These are the activations of a small neural network, seen along a few directions. Each row is one input.
Each table varies a few parts of the input and shows all the possible inputs, shuffled.
Descriptions start from the smaller parts, as in this example, which fits no table here: one of 3 separate values, together with either a single point or one of 9 places around a ring or (one of 4 places along a line, together with one of 8 places around a ring).
Shared parts are said once, and a part with two or three values counts as separate values.

Other details of the inputs shift rows strongly along three fixed directions, in all tables alike. That doesn't count.

Rows:
x1: [ -4   3  -7  12  20  -7  32 -29  18  33   2]
x2: [  1  -5  11  20  17  -7  10 -16  11  28  12]
x3: [ 20  43 -13  38  22  22  39 -25  11  10   5]
x4: [-34 -25  12 -15   5   7 -37  31  -7  13  15]
x5: [ 10  10  -4 -10 -24  -6  13   0  -7 -33 -16]
x6: [-24  -8   3 -20  -2  -5 -19  17   6   7  -4]
x7: [  3   1   7  17  24  -6  21 -25   3  28  21]
x8: [-22 -27  14 -22  -4  -3 -37  18   1   3  10]
x9: [-22  -6  -3   5   8  21 -41  15   3   8   9]
x10: [ 40   5  -6 -21 -37 -30  38 -15  -5 -30 -18]
x11: [ -8 -61  32 -73 -24 -67  -6  -4 -14 -25 -21]
x12: [ 15  -6   8  14  12 -30  22 -29  11  27   7]
x13: [ 25  15  -1 -14 -29   4 -18  17 -19 -40  -6]
x14: [ 30  21  -6   4   2 -12  42 -19  10  -2  -1]
x15: [ 35  13  -1 -30 -37 -28  30  -4 -12 -30 -23]
x16: [ -4 -10   4  15  26 -12  15 -22   7  35  23]
x17: [ 24  44 -13  30 -15  43 -18  29 -19 -30 -10]
x18: [-5 -3  1 11 20  5 -1 -5  5 19 18]
x19: [ 25  46 -17  33 -11  48 -18  23 -16 -30  -6]
x20: [  0 -34  15 -43 -14 -54  -8  -2  -5   1   3]
x21: [  6  27 -14   6 -21  30  -3  15 -11 -27 -16]
x22: [  6  -2  -6  10   5 -16  37 -37  14  20  -1]
x23: [-50 -32   4  -4  27  21 -36  15   0  11  -3]
x24: [-29  -7   5  14  12  31 -42  25   5  15  11]
x25: [ 30  24  -9  -7 -22   9  -8  18 -22 -37  -4]
x26: [-30   7 -13  13   2  30 -19  21   3 -10  -7]
x27: [-24 -14   5  -2  -2   6 -41  22  -1   8   4]
x28: [ -4 -17   1  13  31   5  20 -24   8  12   1]
x29: [ -2  -6  -1  -9 -12 -10  14   0   4 -15  -8]
x30: [-10   6  -6  14  19  14  20 -12  17  29   4]
Description of these inputs: one of 3 separate values, together with either a single point or one of 4 places along a line or one of 5 places along a line.
The inputs of x22 and x21 match in every part but the choice among 3 separate values. If x1 is changed in the same way as x22 into x21, which row does it become? -> x15
Change only the place on the line of 5 in x17. List by row number the other rows that result. -> x7, x13, x19, x25
A walk changes only the place on the line of 4. It starts at x29 and steps to x10. List the rest of the walk in order. -> x30, x14

Rows:
x31: [ -9  14  -8   2  -2  10 -17  19   3  11   3]
x32: [  8 -16   8 -16 -12 -18 -16  -7  -5 -18  -6]
x33: [-15   1  -8  10  -5  21 -36  28  11   2   3]
x34: [ 10  -5  10  27  11 -26  34 -42  21  33  11]
x35: [ 11 -34  21 -20  14 -49  27 -30  -3   9   5]
x36: [-62 -29  13 -35  -4   5 -27  21   7   0 -18]
x37: [ -4 -11  -8  -9 -17  11 -39  25 -14 -26  -7]
x38: [-23 -16  10  -8   6 -25   1  -5   9  38  14]
x39: [ 19   4   3 -15  -7   5 -16  18 -21 -34 -14]
x40: [  5  -9  20 -21  -5 -55  22 -26  10  24   6]
x41: [-39   7 -11   1  -6  41 -11  26  -5 -16 -21]
x42: [-41 -28  24 -27  11  -3 -32  19   0  25  21]
x43: [  1  34 -26  80  44  66   5 -24   8  20  17]
x44: [ 58  29 -24  21   3  13  31  -6 -15 -31  -7]
x45: [ 48  19   1 -13 -50 -21   3   9 -11 -46 -22]
x46: [-14  20   1  29  23  43  -5   8  -4  20  21]
x47: [ 32  22 -28 -15 -29   0  38   1  -5 -46 -31]
x48: [ 15  -1   4   8  26 -17  38 -34  13  34  26]
The inputs of x34 and x45 match in every part but one. If x38 is changed in the same way as x34 into x45, which row does it become? -> x40
What do these inputs look like to the network? -> one of 3 separate values, together with either a single point or one of 5 places around a ring
Change only the choice among 3 separate values in x44. List by row number the other rows that result. -> x35, x39
